A small network was trained on made-up records. Each row is its average activation on records with the value named, seen along a few directions.
Related values have similar rows: they may be neighbours, one step apart, or belong to one group.
(in the rows, 500 means zero)
Strong random noise was added to every row along 4 fixed directions; ignore it. To show where, here is one row again and again, with new noise each time:
[590 486 415 498 423 575 681 456 290 600 458 734 563 562 562]
[566 420 477 586 496 447 541 619 572 481 533 466 554 435 514]
[932 659 681 766 635 221 307 513 507 472 597 427 484 216 525]
[453 555 516 331 749 293 400 456 612 528 438 555 760 804 232]
[435 466 367 481 505 529 587 594 526 513 460 558 577 598 473]
[540 388 388 617 374 585 659 646 479 501 520 528 484 394 621]


FURON, 21 values:
kime: [412 645 491 593 505 519 424 525 535 500 473 402 479 613 460]
guz: [249 205 342 313 451 677 705 630 644 416 479 439 529 507 509]
kalak: [570 584 461 608 435 536 397 629 593 336 508 337 215 154 636]
tad: [357 856 385 524 516 604 275 480 444 488 388 508 234 521 486]
nuva: [567 654 368 498 565 547 569 479 368 584 488 637 465 592 589]
meni: [579 511 528 811 350 515 517 628 557 454 602 346 392 255 682]
kife: [244 488 411 530 325 743 525 586 499 494 497 416 380 581 565]
monam: [684 371 504 440 336 667 728 394 268 545 476 663 414 301 681]
doran: [465 599 575 646 479 542 349 500 450 435 507 428 337 400 527]
saku: [451 356 401 342 498 535 607 512 467 500 468 557 596 508 508]
das: [490 278 600 577 403 405 581 523 524 508 612 427 651 498 558]
kovon: [667 306 789 514 437 349 431 492 647 434 592 329 452 203 463]
favoz: [421 465 374 650 528 493 496 709 722 444 551 294 437 409 549]
nus: [459 405 399 338 503 661 780 434 268 603 435 748 585 690 530]
toneg: [338 587 514 507 490 553 456 485 548 518 494 459 540 703 430]
tovu: [585 446 829 452 488 362 413 263 456 613 609 505 699 612 414]
nuko: [287 194 514 400 265 656 605 501 534 481 493 505 444 486 524]
vopu: [400 399 392 362 427 567 536 522 520 455 454 520 454 452 474]
vubif: [440 603 495 464 528 571 401 465 535 437 426 514 300 490 463]
fabo: [437 621 244 474 588 603 511 605 563 460 456 483 417 454 570]
seze: [727 673 651 625 646 267 368 403 455 534 593 453 566 455 517]
The values of FURON form a ring.
Q: Which values are neighbours of vopu? Give them in the order they are listed.
A: kalak, monam
Q: Which values are neighbours of kime? Give them in the order they are listed.
A: meni, toneg
Q: Which values are neighbours of nus? Give them in the order they are listed.
A: nuva, fabo
Q: Which values are neighbours of doran? Give them in the order they are listed.
A: tad, kife

BIP, 21 values:
vuz: [651 443 591 406 698 270 406 473 673 426 560 404 532 379 413]
fekos: [532 515 408 450 492 527 456 530 557 416 436 516 356 326 483]
votig: [285 234 688 480 433 569 447 522 668 439 554 323 570 621 411]
fufe: [368 597 408 541 335 784 495 522 401 477 410 578 209 399 628]
lifev: [450 331 293 334 454 500 683 626 605 533 519 427 705 538 510]
vakez: [437 582 232 438 614 611 643 595 405 536 452 618 541 626 547]
veke: [739 756 369 542 495 520 419 482 330 455 466 598 225 238 624]
refun: [474 746 573 320 676 388 234 368 490 440 346 541 401 564 312]
gonof: [603 408 499 309 635 391 593 389 464 564 448 580 742 573 388]
rof: [474 700 488 805 398 581 388 606 502 451 536 325 344 386 623]
komo: [676 446 890 590 754  77 320 338 589 568 622 456 774 622 332]
fur: [626 364 546 831 126 641 756 581 300 592 635 502 398 288 797]
nasu: [715 530 594 705 540 385 538 535 390 582 598 580 561 359 641]
lota: [141 677 235 543 479 724 323 824 732 275 386 200 135 365 512]
pezaf: [261 261 449 534 269 698 744 512 452 572 483 540 587 739 580]
loroz: [404 191 715 597 369 535 409 553 761 374 631 308 493 325 474]
kab: [366 626 186 249 614 615 592 465 478 516 328 668 526 675 427]
vugok: [258 808 222 561 657 523 425 688 531 520 403 531 474 776 415]
migo: [473 554 458 450 475 502 404 547 556 382 449 433 344 321 520]
gemu: [224 558 368 542 391 704 523 565 642 475 526 356 390 678 486]
zabit: [554 492 446 439 585 405 582 534 529 578 546 552 705 680 465]
The values of BIP form a ring.
Q: Which values are neighbours of votig? Give them in the order they are listed.
A: loroz, gemu
Q: Which values are neighbours of zabit? Give them in the order they are listed.
A: vakez, nasu
Q: Which values are neighbours of fekos? Give them in the order they are listed.
A: veke, migo
Q: Which values are neighbours of gonof? Give them in the order they are listed.
A: lifev, kab
Q: Fewest steps between pezaf and vugok?
A: 3
